Each row below holds a small network's activations on one input, seen along a few directions.
In each table, some parts of the input vary, and every possible input appears once, in random order.
Descriptions start from the smaller parts, as in this example, which fits no table here: one of 4 places along a line, together with either a single point or one of 9 places around a ring or (one of 2 separate values, together with one of 8 places around a ring).
Shared parts are said once, and a part with two or three values counts as separate values.
(in the rows, 128 means zero)

Other details of the inputs vary at random and push rows far along two fixed directions, the same in every table; ignore that.

Rows:
R1: [ 72 120 143 108 153  89 125 172 135 150  87 131]
R2: [156 153 160 114  99 118 140 125  65 134  91  70]
R3: [165 149 163 138 107 127 151 119  52 141  92  98]
R4: [ 79  96 131 100 141 102 118 172 120 151  92 152]
R5: [154 150 152 142 130 137 178 115  59 118  94  68]
R6: [148 120  96 112 120 135  81 129 167 119 173 168]
R7: [ 72 104 141  89 135  88 112 169 126 120  76 135]
R8: [143 122  98 125 125 133  84 125 165 111 169 175]
R9: [123 124  73 135 156 144 123 122 177 114 172 147]
R10: [150 125 170 153 111 146 162 110  75 134  91  96]
R11: [126 104  99 148 132 156 112 113 181 130 166 166]
R12: [ 76 100 151 120 139  97 135 173 136 156 102 150]
R13: [ 72  91 137 113 128 105 135 171 130 151  97 155]
R14: [ 65 101 140  69 141  94 121 158 133 123  90 122]
R15: [121 139  92 125 142 138 112 104 182 107 162 164]
R16: [152 163 158 151 143 132 179 122  66 140 108  55]
R17: [116 149  99 133 157 132 113 113 189 129 176 152]
R18: [148 133 176 160 123 139 163 114  80 155 104  83]
R19: [220 170  96 157 113 169 135  70 126 100 196  85]
R20: [153 144 156 134 126 129 166 119  59 111  99  59]
R21: [ 73 108 137  98 140  93 124 165 129 128  70 144]
R22: [135 118 101 144 118 138 113 122 177 120 164 185]
R23: [220 166 116 163  79 170 124  80 125 122 196 121]
R24: [ 79  72 149  96 130 121 116 163 140 128  94 138]
R25: [136 117 106 137 113 137 101 126 175 112 171 177]
R26: [123 136  96 118 137 132 101 106 180  99 169 154]
R27: [150 164 152 139 109 124 159 119  60 152  88  73]
R28: [ 76  74 153 109 135 118 119 159 136 120  89 144]
R29: [221 187 115 181 113 160 125  78 118 144 194 119]
R30: [115 140  84 126 144 139 114 108 181 124 170 155]
Description of these inputs: one of 5 places along a line, together with one of 6 places along a line.
The inputs of R12 and R13 match in every part but the place on the line of 5. If R17 is changed in the same way as R12 into R13, which row does it become?
Answer: R30
Change only the place on the line of 5 in R18. List by row number the other rows that result.
Answer: R10, R11, R24, R28
Change only the place on the line of 6 in R8. List by row number the other rows that result.
Answer: R7, R20, R25, R26, R28

Rows:
R31: [129 117 117 119 119 130 113 129 147 112 135 144]
R32: [121 115 121 132 129 139 123 127 148 122 138 148]
R33: [102 115 178 102 115 105 152 149  56 132  50  94]
R34: [133 121 122 121 125 125 110 135 147 119 140 144]
R35: [125 123 115 123 126 125 115 134 144 128 147 142]
R36: [ 88 119 186 112 127 100 167 164  56 157  52  92]
R37: [119 127 120 137 130 125 127 127 152 134 139 150]
R38: [101 119 182 103 118  97 153 167  55 149  46  85]
R39: [120 115 121 136 127 135 126 124 152 120 135 147]
R40: [125 131 116 119 123 122 111 127 143 125 137 152]
R41: [224 176 139 171  85 169 151  69  70 120 158  72]
R42: [126 119 115 127 128 129 111 134 145 129 142 140]
R43: [129 115 121 125 129 128 111 135 145 121 145 140]
R44: [ 99 149  80 117 192 118 144 129 158 102 141 107]
R45: [241 247 125 177 120 177 179  22  72 112 179   8]
R46: [ 99 105 183 108 130 105 159 162  62 150  57  88]
R47: [121 124 119 138 135 133 120 131 148 138 139 149]
R48: [124 121 115 126 131 130 123 131 147 135 144 145]
R49: [130 123 122 121 127 125 107 127 143 119 137 150]
R50: [125 109 116 125 128 138 122 126 147 121 138 143]
R51: [124 119 126 135 136 133 120 132 148 130 142 148]
R52: [120 124 120 142 133 129 122 127 152 136 135 149]
R53: [129 129 116 119 121 122 114 135 147 125 141 146]
R54: [127 128 115 123 125 126 107 127 144 127 133 151]
R55: [123 119 125 139 134 129 122 128 152 128 139 148]
R56: [125 117 115 130 133 133 118 131 148 137 139 144]
What is each input in this table made of?
Answer: either one of 2 separate values or (one of 4 places along a line, together with one of 6 places along a line)
